These are the activations of a small neural network, seen along a few directions. Each row is one input.
In each table, some parts of the input vary, and every possible input appears once, in random order.
Descriptions start from the smaller parts, as in this example, which fits no table here: one of 6 places along a line, together with either a single point or one of 9 places around a ring or (one of 3 separate values, together with one of 8 places around a ring).
Shared parts are said once, and a part with two or three values counts as separate values.
In the rows, 128 means zero.

Other details of the inputs vary at random and push rows far along three fixed directions, the same in every table; ignore that.

Table:
x1: [ 77 148  96  90 141  76 114 142  95 127 134 217 123]
x2: [190 170  98 131 140  64  79  82 132  54  75  94 135]
x3: [ 71 147 135  99 126  95 127 103  82 134 131 221 155]
x4: [ 60 165 119 227 138 191 137 117 158  90 175  92 116]
x5: [180  54 163  77 111 143 162 169 141 202 128  91 130]
x6: [ 38 173 125 212 129 187 160 114 155  83 156  75 139]
x7: [ 99 143 118 113 139  89 116 122  94 124 149 243 120]
x8: [168 133 110 143 131 135 132 127 172 104 100   4 124]
x9: [192 169 129 142 134  64  87  59 141  62  82 104 129]
x10: [ 96  93  94 130 144 179 147 192 120 156 172 147 112]
x11: [ 87 101 130 147 129 190 155 160 123 178 184 160 129]
x12: [ 65  87 143 131 126 166 163 183 133 171 179 152 105]
x13: [ 81 151 110 104 129  71 132 139  97 130 135 229 123]
x14: [ 69  96 140 131 122 167 176 187 134 172 182 154 116]
x15: [ 55 220 133 188 125  80 116  81 132  49 136 155 140]
x16: [196 108 135  59 114  91 103  76  86 158  88 174 175]
x17: [180 142 154 143 119 175 117 140 168 105 100  30 106]
x18: [172  99 160  50 119  72 103  86  89 160  76 162 165]
x19: [ 62 168 117 227 136 191 142 119 159  91 176  92 120]
x20: [206  54 128  92 124 158 155 170 132 193 122  95 123]
x21: [170 169 125 132 128  45  90  75 146  67  64  89 124]
x22: [186 103 157  51 114  48 112 112 107 157  93 167 137]
x23: [171 180 104 117 134  49  92  80 140  65  71  81 134]
x24: [ 97  96  92 130 142 180 152 192 120 157 174 148 115]
x25: [ 80  90 125 141 131 201 140 138 113 164 163 153 139]
x26: [190  59 143  88 114 178 139 122 119 194 117  93 160]
x27: [ 71 139 151 109 126  78 109 119  94 136 139 224 136]
x28: [ 98 137 103 117 144  86 108 135  91 120 135 240 114]
x29: [ 38 166 141 218 127 171 150 131 162  90 170  80 119]
x30: [164 120 131 158 126 135 132 125 176 109  98  13 110]
x31: [ 79 146 134 102 125  71 128 130 100 128 146 230 125]
x32: [171  55 177  83 109 146 147 154 130 208 125  88 140]
x33: [186  65 122  64 124 140 152 175 135 195 115  78 133]
x34: [185 172 137 146 127  72  78  44 134  75  83 100 145]
x35: [189  55 145  88 116 177 134 121 118 193 115  93 157]
x36: [157 129 163 162 113 142 138 109 169 116 113  15 139]
x37: [ 81  92 124 140 130 202 142 138 112 165 165 153 139]
x38: [ 70  94 119 132 130 165 166 190 129 173 168 148 102]
x39: [ 86 116 141 116 123 206 153 206 121 170 173 166  99]
x40: [ 47 211 123 180 134  98 111  62 119  47 122 149 144]
x41: [192  51 158  96 122 165 128 140 130 204 126  97 137]
x42: [ 85 102 119 139 124 204 158 143 116 168 170 155 150]
x43: [168 175 106 118 137  50  84  80 143  64  67  82 132]
x44: [203  46 131  93 129 157 142 169 131 192 117  95 116]
x45: [197  76 164  63 110 180 138 186 127 197 118 102 114]
x46: [197 180  93 130 134  64  94  82 132  55  80  95 144]
x47: [ 78 144 135 102 125  71 125 130 100 128 145 229 123]
x48: [204 132 157  40 112  85  93 130  97 147  82 176 127]
x49: [ 61  93 156 137 123 169 155 171 125 178 176 148 123]
x50: [204  56 144  90 123 162 158 161 138 197 133 101 131]
x51: [211 107 121  65 126  63 110 117  96 150  89 176 134]
x52: [160 176 144 127 120  70 101  41 126  72  67  87 163]
x53: [ 93  91 106 144 138 180 161 187 122 165 174 159 103]
x54: [ 95 149 125 116 131  97 109 106  88 138 149 238 139]
x55: [ 92  88 108 144 140 180 156 187 122 164 172 159 100]
x56: [ 72 238 122 173 132 111  90 107 128  32 125 169 102]
x57: [165 129 113 143 134 134 124 126 173 103  97   5 120]
x58: [ 98 176 133  91 122 108 111 148  89 120 137 241 116]
x59: [187 153 149 142 112 177 134 143 169 106 106  30 118]
x60: [185 151 149 142 113 177 132 142 168 107 106  30 116]
x61: [193 176  95 130 137  64  86  81 130  55  79  93 138]
x62: [194 104 137  59 116  91  98  75  85 158  87 173 171]
x63: [153 122 166 163 117 141 128 108 169 115 110  15 133]
x64: [ 45 162 106 213 137 165 152 148 167  84 159  80  94]
x65: [ 54 211 100 185 139  73 108  96 135  42 125 156 107]
x66: [ 60 163 120 227 139 191 134 117 158  90 173  92 115]
x67: [195 179  94 130 135  64  91  82 131  55  80  94 142]
x68: [ 68 158  93 225 145 181 147 146 159  77 165  92  94]
x69: [ 57  94 144 131 130 183 156 150 115 169 159 142 136]
x70: [ 76 150 147 107 120  77 124 121  93 137 144 225 144]
x71: [ 79 153  94  90 139  76 121 143  95 127 136 218 128]
x72: [167 173 107 118 139  50  82  81 144  64  66  83 132]
x73: [ 68 141 137 100 129  95 119 102  81 133 129 219 150]
x74: [101 147 116 113 138  89 121 122  94 125 151 244 124]
x75: [167 126 128 158 121 135 143 126 175 110 101  12 116]
x76: [207 102 140  64 128  67 103 104 102 152  97 179 135]
x77: [ 75 138 137 103 128  72 117 130 101 127 142 229 119]
x78: [190 110 133  51 117  48 119 121 104 159  84 165 136]
x79: [197  64 152  95 116 167 147 143 132 206 132  98 148]
x80: [ 63 153 113 224 148 185 140 135 165  78 172  97  96]
x81: [ 72 148 134  99 125  95 130 104  82 134 131 222 157]
x82: [ 72 165  90 225 142 182 157 149 161  77 168  93 103]
x83: [201  51 146  90 125 161 150 158 135 196 132  99 124]
x84: [ 40 154 131 213 135 166 146 142 173  81 167  85  98]
x85: [203  55 145  90 123 162 155 160 137 197 133 100 128]
x86: [190 122 104 156 137 151 119 129 164  93 105  13 123]
x87: [188 119 106 156 140 151 114 130 167  92 101  15 123]
x88: [ 84 100 120 139 125 203 155 141 115 167 170 154 147]
Description of these inputs: one of 8 places along a line, together with either a single point or (one of 2 separate values, together with one of 5 places along a line).
Changing only the place on the line of 8 turns x81 into x73. The same change can be made to x71. Which row results?
> x57
Changing only the place on the line of 8 turns x42 into x25. The same change can be made to x13. Which row results?
> x21
Which other rows agree with x40 in the place on the line of 8? List them by row number.
> x1, x4, x7, x10, x22, x32, x45, x62, x64, x68
Which other rows agree with x44 in the place on the line of 8? List them by row number.
> x2, x9, x30, x34, x37, x43, x56, x63, x69, x77
Which other rows does x31 become when the choice among 2 separate values takes its other values? List them by row number.
> x74
Which other rows does x26 become when the place on the line of 5 takes its other values? List them by row number.
> x53, x54, x61, x83

Table:
x89: [120  91 134 104 121 108 155 157 120 174 141 147 130]
x90: [164  85 122 114 131 117 151 147 125 161 131 152 114]
x91: [163  95 111  89 131 119 115 160 126 155 117 130 110]
x92: [166 101 140 111 121 162 132 128 110 167 128 162 125]
x93: [ 65 133 133 140 131 108 120 105  99 123 148 192 146]
x94: [ 92  93 149  94 117 108 166 155 124 179 144 152 127]
x95: [225 150 103 116 126  41 100  69 142  83  67  82 145]
x96: [ 96  99 159  83 121 113 139 168 128 172 126 144 110]
x97: [ 87 167 138 180 119 165 131 110 139 106 139 103 134]
x98: [164  82 120 153 133 180 133 117 153 139 130  50 145]
x99: [174  97 131 149 133 164 135 157 165 131 118  53  87]
x100: [115  82 142 169 135 189 146 139 148 159 172  90 132]
x101: [ 87 171 139 168 123 155 135 145 144  87 143 104 121]
x102: [172 101 150  84 120  93 116 146 132 154  95 100 119]
x103: [176 110 124  84 121 143 124 156 117 147 125 138 129]
x104: [148 108 112  86 127 159 129 130 102 168 117 137 152]
x105: [109 134  97 121 146 107 109  89 101 107 116 155 160]
x106: [ 80  79 162 100 118 137 147 128 106 181 148 160 144]
x107: [102 155 125 131 139  86 105 141 124 114 144 181 101]
x108: [172  79 139 165 133 181 140 114 152 136 127  60 128]
x109: [ 61 169 152 171 114 164 141 107 144 111 138 107 132]
x110: [ 62 174 154 160 119 154 146 142 151  92 140 107 120]
x111: [237 168 142 110 120  78  92  80 131  68  65 104 127]
x112: [104 148 116 143 136  78 131 126 124 119 155 184 122]
x113: [103 164 134 140 127 126 113 108 107 128 152 198 134]
x114: [129 168 101 100 134 111 111 126 105  91 108 152 139]
x115: [118 154  89 105 144  86 102 129 114  99 100 141 120]
x116: [132 160 108 127 126 127 105  97 108 115 124 173 142]
x117: [108 150  79 166 143 126 144 123 148  88 124  72 131]
x118: [109 173 136 175 131 157 129 142 151  87 158 110 112]
Describe the family of inputs behind these rows.
> one of 5 places around a ring, together with one of 6 places along a line
Changing only the place on the ring of 5 turns x114 into x104. The same change can be made to x111. Which row results?
> x92
Which other rows does x109 become when the place on the ring of 5 takes its other values? List them by row number.
> x94, x96, x106, x110
A walk changes only the place on the line of 6. It starts at x105 and steps to x98. List the rest of the walk in order.
> x108, x100, x93, x106
